Each row below holds a small network's activations on one input, seen along a few directions.
Each table varies a few parts of the input and shows all the possible inputs, shuffled.
A made-up example of a description, with smaller parts first: values(2) and (point or line(9) or (line(4) and ring(8))).
Shared parts are said once, and a part with two or three values counts as separate values.
In the rows, zero is written as 128.

Other details of the inputs shift rows strongly along two fixed directions, in all tables alike. That doesn't count.

Table:
r1: [102 140 141 124 101 129 164 132 129 146 155]
r2: [132 124 111 151 154 131 103 126  91  86  99]
r3: [114 153 158 112  98 103 150 130 119 119 118]
r4: [115 111 132 103 125 118 123 123 151 168 153]
r5: [114 101 133 109 150 152 137 108 106 117  90]
r6: [113 118 127  92 119 136 144 121 107 155 131]
r7: [191 175  83 211 118 102  64 132 135  74 142]
r8: [137 115 136  88 129 130 141 132 154 159 156]
r9: [ 93 112 147  89 120 145 163 123 109 172 134]
r10: [110 137 129 122 109 133 159 133 129 168 148]
r11: [143 128  99 124 101 121 134 144 166 169 142]
r12: [161 169 148 138  96  88 136 155 179 130 151]
r13: [163 131  97 159 138 140 104 120 109  91  95]
r14: [110 104 137 120 151 154 145 108 105 109  94]
r15: [127 122 148 117 132 135 155 136 154 159 155]
r16: [146 121 111 106 143 141 106 103  64  92  98]
r17: [ 63 110 158 112 132 137 159 137 134 142 129]
r18: [155 133 106 132 138 138 106 113  71  98 103]
r19: [100 140 139 127 104 134 161 134 130 151 148]
r20: [177 150  71 144  95 112 108 149 168 152 145]
r21: [129  99 152 103 167 156 133 108 103 111 112]
r22: [124 154 109 163 100 103 129 163 163 139 157]
r23: [161 148  99 176 126 128 110 123 121  69 106]
r24: [102 105 153 118 162 140 122  97 105 112 114]
r25: [ 91 135 165 110 112  93 147 146 142 122 113]
r26: [102  95 132  97 158 137 118 120  90 111  97]
r27: [175 176 107 177  93 106 126 163 192 143 184]
r28: [124 123 158 125 150 147 143 119 127 105 129]
r29: [100 110 138  85 111 113 139 130 174 196 171]
r30: [193 155  95 152 113 113 106 154 165 149 161]
r31: [106 121 123 129 116 123 134 154 147 164 141]
r32: [154 114 139 130 165 151 114 111  96  86 106]
r33: [102 132 179 110 125 100 131 116 137 114 120]
r34: [167 156  66 151  90  91  94 173 172 164 162]
r35: [110 113 137 116 129 127 127 122 147 168 148]
r36: [223 151  79 165 134 117  72 137 123  92 131]
r37: [ 99 125 139 128 122 142 160 126 147 134 123]
r38: [101 114 123 108 124 120 134 146 143 165 133]
r39: [126 124 125 142 135 146 134 118 118 105 103]
r40: [159 128 134 148 160 145 114 116 103  80 112]
r41: [ 59 110 176 102 123 130 169 123 169 181 165]
r42: [135 135 149 131 132 113 125 114 107  60  71]
r43: [170 169  85 164  95 119 112 146 130 148 149]
r44: [112 109 140 106 144 131 117 109 127 143 131]
r45: [131 132 129 142 140 149 125 108  68  85 102]
r46: [164 127  94 142 139 138  99 117 106  95  92]
r47: [ 90 105 146 125 156 142 132 121  94 100 100]
r48: [102 126 145 133 123 124 137 127 156 160 157]
r49: [121 116 136 131 143 131 112 112 124 130 129]
r50: [100 101 134 110 158 142 122 122  93 116  98]
Each input here is: values(5) and (point or line(9)).
Changing only the values(5) part turns r33 into r42. The same change can be made to r48. Which row results?
> r39
A walk changes only the line(9) part. It starts at r16 and steps to r6. List the rest of the walk in order.
> r18, r9, r43, r10, r45, r19, r1
Which other rows does r37 become when the values(5) part takes its other values? List them by row number.
> r17, r19, r28, r41
Which other rows agree with r38 in the values(5) part? List them by row number.
> r2, r17, r22, r25, r26, r31, r34, r47, r50

Table:
r51: [ 78 132 159 110  90 101 172 164 205 227 197]
r52: [ 69 117 132  96 112 132 165 147 155 193 141]
r53: [ 64 126 200  84 114 138 201 133 162 170 167]
r54: [120 115 134 143 165 144 108 104  49  36  49]
r55: [153 136  93 145 130 136  99 119 110 128 129]
r56: [178 134 120 104 126  96  92 128 137 105 106]
r57: [107 146 126 140  90 104 139 148 171 181 160]
r58: [130 122 151 148 163 143 101  86  46  32  63]
r59: [174 165 121 181 119 110 106 138 125  83 140]
r60: [110 123 125 125 136 137 106 112 103 115 113]
r61: [213 147  44 184 126 137  89 139  93 101 118]
r62: [215 163  63 192 126 116  47 142 117  86 140]
r63: [ 16  61 223  53 185 167 177  67  53  89  67]
r64: [ 95  51 184  63 213 196 148  67  62  96  70]
r65: [131 158 143 146  84 100 168 165 226 191 184]
r66: [ 50  76 174  78 180 158 158  93  55  79  57]
r67: [ 84 129 148 108  84 103 167 164 208 231 201]
r68: [108 138 170 116 114 135 180 137 186 147 153]
r69: [141 123 122 116 114 139 144 144 158 204 183]
r70: [101 108 141 105 124 128 142 137 181 169 152]
r71: [143 167 120 167  86 101 139 144 156 140 155]
r72: [ 89 133 164 115 115 112 154 141 164 169 162]
r73: [206 179  56 212 100  93  60 143 127  93 135]
r74: [147 113  96 136 169 162  92 103  51  63  64]
r75: [ 77 140 174 104  96 133 194 130 158 169 161]
r76: [170 139  93 150 150 127  95 122 110 116 139]
r77: [148 116 138 151 186 135  93  94  81  25  69]
r78: [139 105 143 138 184 142  87  94  78  30  63]
r79: [204 179  39 212  97  97  69 163 130  88 127]
r80: [210 195  70 212  97 116  96 152 115  58 112]
r81: [173 164  94 120  74  71 108 149 158 164 152]
r82: [ 40  47 188  37 194 190 171  57  46 119  83]
r83: [150 146  89 152  92 113 111 151 155 167 165]
r84: [ 83 103 160 100 128 122 160 135 183 179 151]
r85: [ 38  38 206  31 214 191 168  63  79 109  74]
r86: [140 141 111 161 130 126 120 128  94  69  93]
r87: [157 177 119 173  86  94 120 164 179 154 174]
r88: [ 84 123 113 103  71 122 177 177 200 238 186]
r89: [149 130 141  85 131 100 104 125 107 113 115]
r90: [117 135 142 138 127 137 148 126 101  92  92]
r91: [235 155  52 194 133 127  59 135 139  95 132]
r92: [104  96 139 101 130 136 145 135 171 171 155]
r93: [137 101 131  79 165 130 100  95  30  38  35]
r94: [164 143 100 159 145 119  77 126 107  92 129]
r95: [220 184  82 217 120  93  68 145 150  73 123]
r96: [ 73  87 160  65 119 163 189 117 138 217 160]
r97: [137 144 111 123  95 119 145 159 191 229 203]
r98: [ 70  95 139  73 116 157 186 138 146 212 145]
Describe the family of inputs behind these rows.
> line(4) and (point or line(11))
Changing only the line(4) part turns r57 into r78. The same change can be made to r83. Which row results?
> r92
Changing only the line(4) part turns r70 into r94. The same change can be made to r65. Which row results?
> r59
Which other rows agree with r93 in the line(4) part? List them by row number.
> r52, r54, r61, r66, r74, r79, r80, r86, r88, r90, r98
A walk changes only the line(4) part. It starts at r61 and steps to r96. List the rest of the walk in order.
> r69, r64

Table:
r99: [ 85 124 161 124 117 149 167 128 132 126 136]
r100: [144 128 102 134 143 127 102 118  90 100  99]
r101: [196 148  69 193 108 140  95 151 138 146 139]
r102: [178 136 169 133 175 141 124 110  76  52  88]
r103: [140 146 111 148 114 112 116 134 120  93 110]
r104: [152 131 143 131 135 114  73  70  86  79  95]
r105: [149 143 103 140 152 125  89 109  70  60  85]
r106: [121 112 134 110 137 128 118 147 125 147 183]
r107: [103  83 141 107 148 164 153 118 105 152 110]
r108: [ 81 122 155 104 100 118 172 138 152 147 133]
r109: [118 142 147 119  72  89 137 116 190 210 185]
r110: [102 131 125 103 112 115 152 141 144 177 142]
r111: [149 150 108 158 158 151  97 104  69  60  99]
r112: [183 146  89 140 120  95  58 161 124 112 161]
r113: [131 141 192 106 126 138 178 144 158 161 155]
r114: [ 96 154 125 128  77 111 178 161 195 209 193]
r115: [184 154  68 163 115 109  87 143 121 128 122]
r116: [ 72  92 200  87 145 147 149  60 103 138 130]
r117: [ 96 118 171 104 109 114 146  89 149 180 159]
r118: [ 76  73 159  67 147 153 161 113 105 161  99]
r119: [ 54  98 173  74 155 146 174  98  92 116 103]
r120: [209 160  48 188  74  99  89 180 178 176 151]
r121: [117 146 154 137  78 116 142 114 188 212 200]
r122: [211 139  73 161 149 139  86 113 156  87 135]
r123: [ 75 124 151 104  97 119 185 143 163 176 156]
r124: [ 55  96 179  68 139 140 163 108 101 110  89]
r125: [ 94 121 150 116  96 117 167 141 158 133 130]
r126: [ 97 150 122 114  85 105 170 159 184 211 183]
r127: [139 144 110 148 146 136 114 115  87  86 112]
r128: [ 77  99 157  70 153 142 141 106  82 118  87]
r129: [197 189  54 203  84 110  97 167 167 167 179]
r130: [121 127 123 129 152 145 126 111  87 105 110]
r131: [155 178  82 160  79  86 122 162 173 155 161]
r132: [133 122 196  79 149 127 149 126 113 106  94]
r133: [ 64  83 160  68 152 154 170 107 102 161 114]
r134: [ 91 103 148  73 116 110 143 159 158 194 195]
r135: [138 117 115 139 155 162 114 111  80 108 105]
r136: [129  75 139  80 185 160 133  79 121  90 102]
r137: [147 137 179  99 135 114 154 139 135 129 122]
r138: [ 79 133 150 112 116 144 171 131 146 163 154]
r139: [ 96  65 168  63 187 190 158  77 128 112 115]
r140: [155 159 109 187 119  79  71 165 187 124 131]
r141: [ 74  75 161  83 152 169 170 114 106 165 113]
r142: [ 75  68 159  62 139 153 158 120 114 167  94]
r143: [152 141 106 158 155 150 101 110  74  79 103]
r144: [141 138 123 145 111 117 114 131 119  66  93]
r145: [140 120 113 118 162 137  88 101  59  68  68]
r146: [135 139 115 127 141 123 101 113  82  63  80]
r147: [ 77 100 172 108 154 156 162 101  85  78  95]
r148: [132 124 136 168 172 105  78 125 124  72  87]
r149: [ 75 119 163 112 124 152 172 121 126 135 133]
r150: [146 128 127 166 144 145 115 110  80  28  84]
r151: [108 139 113  99  71 106 152 171 199 240 175]
r152: [148 128 119 137 142 134  91 143 111 118 175]
r153: [171 138  90 167 126 149 104 136 116 129 128]
r154: [ 76 121 166 120  92 143 190 146 174 164 160]
r155: [155 153 118 210 155 120  73 141 147  85 122]
r156: [183 103 100 117 180 146  86  86 113  52  84]
r157: [ 64 105 176 123 150 111 148 136 176 161 136]
r158: [114 140 128 143 105 125 153 142 144 136 145]
r159: [152 151 100 136 134 118  88 121  89  77  94]
r160: [103 141 140 168 120 100 132 168 214 183 173]
r161: [172 145  82 162 145 124  89 119  82  86 104]
r162: [139 117 114  86 101 118 143 144 231 196 172]
r163: [152 145 111 164 129 121 115 120  98  58 100]
r164: [ 91  96 151  80 134 120 143 146 137 175 187]
r165: [213 180 126 164 111  93 122 163 156 125 148]
r166: [148 138 118 147 129 122  98 119  86  41  76]
r167: [181 154  73 175 120 126  96 142 120 131 136]
r168: [134 113 110 127 132 135 130 130 120 151 120]
r169: [140 150  98 143 114 113 127 141 135 148 141]
r170: [ 84  64 157  81 168 167 156  99  80 133  83]
r171: [180 175  65 183  93 109 108 159 158 163 168]
r172: [157 143 109 173 115 117 118 131 120  64 109]
r173: [202 172  50 176  67  91  88 184 186 186 157]
Describe the family of inputs behind these rows.
> line(5) and (values(5) or line(10))
Changing only the line(5) part turns r118 into r168. The same change can be made to r108. Which row results?
> r163
Changing only the line(5) part turns r156 into r136. The same change can be made to r100. Which row results?
> r161
Which other rows does r149 become when the line(10) part takes its other values? List them by row number.
> r99, r101, r111, r129, r135, r138, r143, r153, r154
Which other rows does r112 become when the values(5) part takes its other values? List them by row number.
> r104, r132, r140, r162
Which other rows does r160 become when the values(5) part takes its other values? List them by row number.
> r102, r106, r116, r122
